Each row below holds a small network's activations on one input, seen along a few directions.
Each table varies a few parts of the input and shows all the possible inputs, shuffled.
Descriptions start from the smaller parts, as in this example, which fits no table here: values(3) and (point or ring(11) or (line(4) and ring(8))).
Shared parts are said once, and a part with two or three values counts as separate values.
In the rows, 128 means zero.

Other details of the inputs vary at random and push rows far along three fixed directions, the same in every table; ignore that.

Rows:
R1: [135 106 117 140 129 118 160 132 133 146 166]
R2: [118 156 132 118 112 143 173 134 128 147 148]
R3: [ 97 140 131 120  95 124 126 121 133 128 109]
R4: [136 123 130 108 112 115 112 144 116 124 131]
R5: [126 152 151  95 117 125 154 151 102 136 127]
R6: [117 124 112 152 137 124  91 106 131  86  93]
R7: [118 109 140 126 121 130 154 130 123 139 121]
R8: [146 130 141 118 115 114 155 139 135 133 151]
R9: [144 138 125 134 189 151 132 111 141 122  93]
R10: [108 123 149 130  91 145 136 132 102 124  96]
R11: [140  93 105 119 136 130 120 118 169 134 138]
R12: [164 107 132 119 147 102 136 135 157 166 161]
R13: [107 124 132 149  93 141 103 141 100 125 113]
R14: [125 106  84 134 128  91  88 125 129 129 148]
R15: [130 132 127 130 121 132 177 141 122 149 150]
R16: [127 131 128 139 117 120 110 129 118 158 129]
R17: [135  97 116 119 135 100 105 136 174 142 165]
R18: [117 151 151 138 108 111  92 134 116 129 103]
R19: [147 133 127 130 135 114 140 131 144 113 143]
R20: [103 112 131 140 103 114 124 123 120 123 110]
R21: [120 160 148 106 114 132 158 145 139 135 134]
R22: [120 126 129 112 113 124 164 117 147 142 140]
R23: [143  78  93 116 127 101 101 117 140 130 138]
R24: [134 128 126 100 125 117 180 121 117 138 137]
R25: [159 170 130 126 192 172 180 131 129 144 120]
R26: [118 141 125 148  83 137 100 129 102 111 113]
R27: [144  76 121 140 127 105  97 140 151 127 153]
R28: [141 105  88 152 124  98 106 117 148 123 159]
R29: [101 140 132 137 127 152  86 101 113 115 140]
R30: [104 139 115 135 111 116 100 128  94 116 120]
R31: [112 125 144 140 115 113 113 143 122 116 122]
R32: [123 125 107 119 155 124 117 117 123 108 104]
R33: [126 108  94 134 123 118  72 130 115 119 128]
R34: [150 147 153 113  98 137 168 143 121 126 137]
R35: [136 125 129 119 147 122 137 133 163 127 154]
R36: [120  97 134 147 116  95 105 135 135 120 146]
R37: [114 137 124 144  91 121 114 129 108 126 127]
R38: [114 104 111 129 145 128  97 116 157 124 117]
R39: [117 163 137 141  95 137 153 126  98 118 125]
R40: [123 155 144 136  91 143 114 135  96 148 106]
R41: [122 148 137 148 200 175  87 114 119  99  52]
R42: [145  98 114 146 126  86 101 120 154 109 160]
R43: [118 149 145 130  98 132 163 114 108 112 109]
R44: [ 95 131 152 138  96 131 144 124  99 119 100]
R45: [125 156 149 103 117 121 157 143 101 124 129]
R46: [124 137 156 108 126 138 129 113 131 129 163]
R47: [ 88 149 111 152 127 139  66 126 126 103  99]
R48: [127 140 155 134 101 125  86 138 113 131 102]
R49: [146 121 144 125 180 149 158 148 140 126 134]
R50: [111 148 112 147 196 180  85 129 137  98  92]
R51: [119 155 142 140 100 125 133 127 102 151 123]
R52: [123 153 128 106 120 137 159 144  95 146 130]
R53: [128 128 146  99 125 146 167  96 134 143 160]
R54: [127 134 132  95 127 131 168 130 109 140 118]
R55: [156  93 110 122 133 109 159 113 156 140 156]
R56: [151 106 121 132 151 113 141 107 149 147 136]
R57: [146 124 132 129 147 148 122 117 131 134  98]
R58: [157 102 116 121 113 123 157 116 145 132 144]
R59: [154 113 109 142 224 172 152 136 147 123 135]
R60: [155 165 149 137 226 176 136 129 134 102  93]
R61: [132 135 142 109 109 136 134 145 144 135 138]
R62: [121 104  99 138 104 121  82 128 149 137 146]
R63: [139 136 121 111 158 118 129 139 129 115 130]
Each input here is: values(3) and (point or (line(4) and values(5))).
Q: The inputs of R35 and R22 match in every part but the values(3) part. If R61 is changed in the same way as R35 into R22, which row does it become?
A: R11
Q: The inputs of R15 and R20 match in every part but the values(3) part. If R14 is changed in the same way as R15 into R20, which row does it become?
A: R32
Q: Change only the values(5) part in R30. List by row number the other rows that result.
A: R1, R2, R39, R51
Q: Change only the values(3) part in R24. List by row number the other rows that result.
A: R30, R45
Q: Start at R44 and move only the line(4) part, one step at a time. The first step leads to R20. Which rows follow, in order?
A: R7, R10
Q: Change only the line(4) part in R34. List by row number the other rows that result.
A: R8, R19, R42

Rows:
R64: [121  90 108 146  83  94 140 116 145 159 155]
R65: [177 175 120 112 212 171 161 161 108 150 123]
R66: [158 100  87 148 177 151 133 115 147  89 133]
R67: [150 112  63 129 183 151 125 112 137 101 136]
R68: [161  93 123 100 134 100 159  94 172 160 152]
R69: [ 95 175 127 150 152 188 141 122  99 110  72]
R70: [124 157 149 153 168 176 119 100 125  95  74]
R71: [121 174 172 123 141 139  77 158  82 107  42]
R72: [ 83 166 196  87  57 144 128 151 100 143  91]
R73: [ 88 165 173 101  58  86  91 142 113 114 118]
R74: [146  86 147  97 105 107 147 142 172 173 182]
R75: [144 136 106  99 112  88 145 139 152 162 218]
R76: [143 101 133 151 138  86  37 147 126 121 101]
R77: [ 88 124 155 134  45  96 150 130  83 130 117]
R78: [102 113 108 159 153 151  28 131 143 110 126]
R79: [153  92 138 116 134 127 143 142 176 160 181]
R80: [150  81 113 124 159 115 163 112 172 145 139]
R81: [108 128 106 130  66 102 102  96 115 161 145]
R82: [162 120 116 166 186 128  63 150 129 116 114]
R83: [138  93 124 109  70  94 162 123 131 129 145]
R84: [100  99  87 153  50  92  77 116 107 112 139]
R85: [129 139 119 156 182 131  65 132 155  80 143]
R86: [156  99 122 128 167 150 134 140 176 150 179]
R87: [142 149 152 102  81 147 234 137 106 131 133]
R88: [127  83 103 117 106  94  98 112 138  99 113]
R89: [ 73 136 127 145  48 106 121 127  68 129 119]
R90: [124 149 151 113  98 141 236 138  90 148 142]
R91: [142 137 119 114 104  91 151 143 153 156 217]
R92: [103 110 100 165  84 101  57  91 128 134 134]
R93: [162 122 131 122 163 107 141 138 179 122 189]
R94: [148 120 134 119 172 105 109 134 174 106 160]
R95: [126 115 113 159  78  73  43 152 103 154 140]
R96: [ 95 178 117 133 157 187 138 118  94 117  71]
R97: [115 159 158  98 137 161 193 124 117 131  72]
R98: [121  98 118 146 197 138 105 113 129  77  86]
R99: [126 129 151 115  73 119 218 129 129 172 143]
R100: [ 94 166 175 133  93 149 116 103  97 110  61]
R101: [132 182 143  90 167 206 183 150 120 155 137]
R102: [158 159 138 134 186 189 188 104 138 127 120]
R103: [ 96 151 159 107 130 146 158 127  83  99  64]
R104: [ 98 104  74 156 164 123  61 108 108  94 108]
R105: [197 112 126 137 206 126 135 155 155 141 143]
Q: What do these inputs look like to the network?
A: line(6) and (values(3) or line(4))
Q: The inputs of R105 and R71 match in every part but the line(6) part. If R79 is changed in the same way as R105 into R71, which row does it become?
A: R72
Q: Change only the line(4) part in R70. List by row number the other rows that result.
A: R77, R87, R99
Q: Change only the values(3) part in R91. List by row number the other rows that result.
A: R78, R95
Q: Change only the values(3) part in R74. List by row number the other rows that result.
A: R76, R94
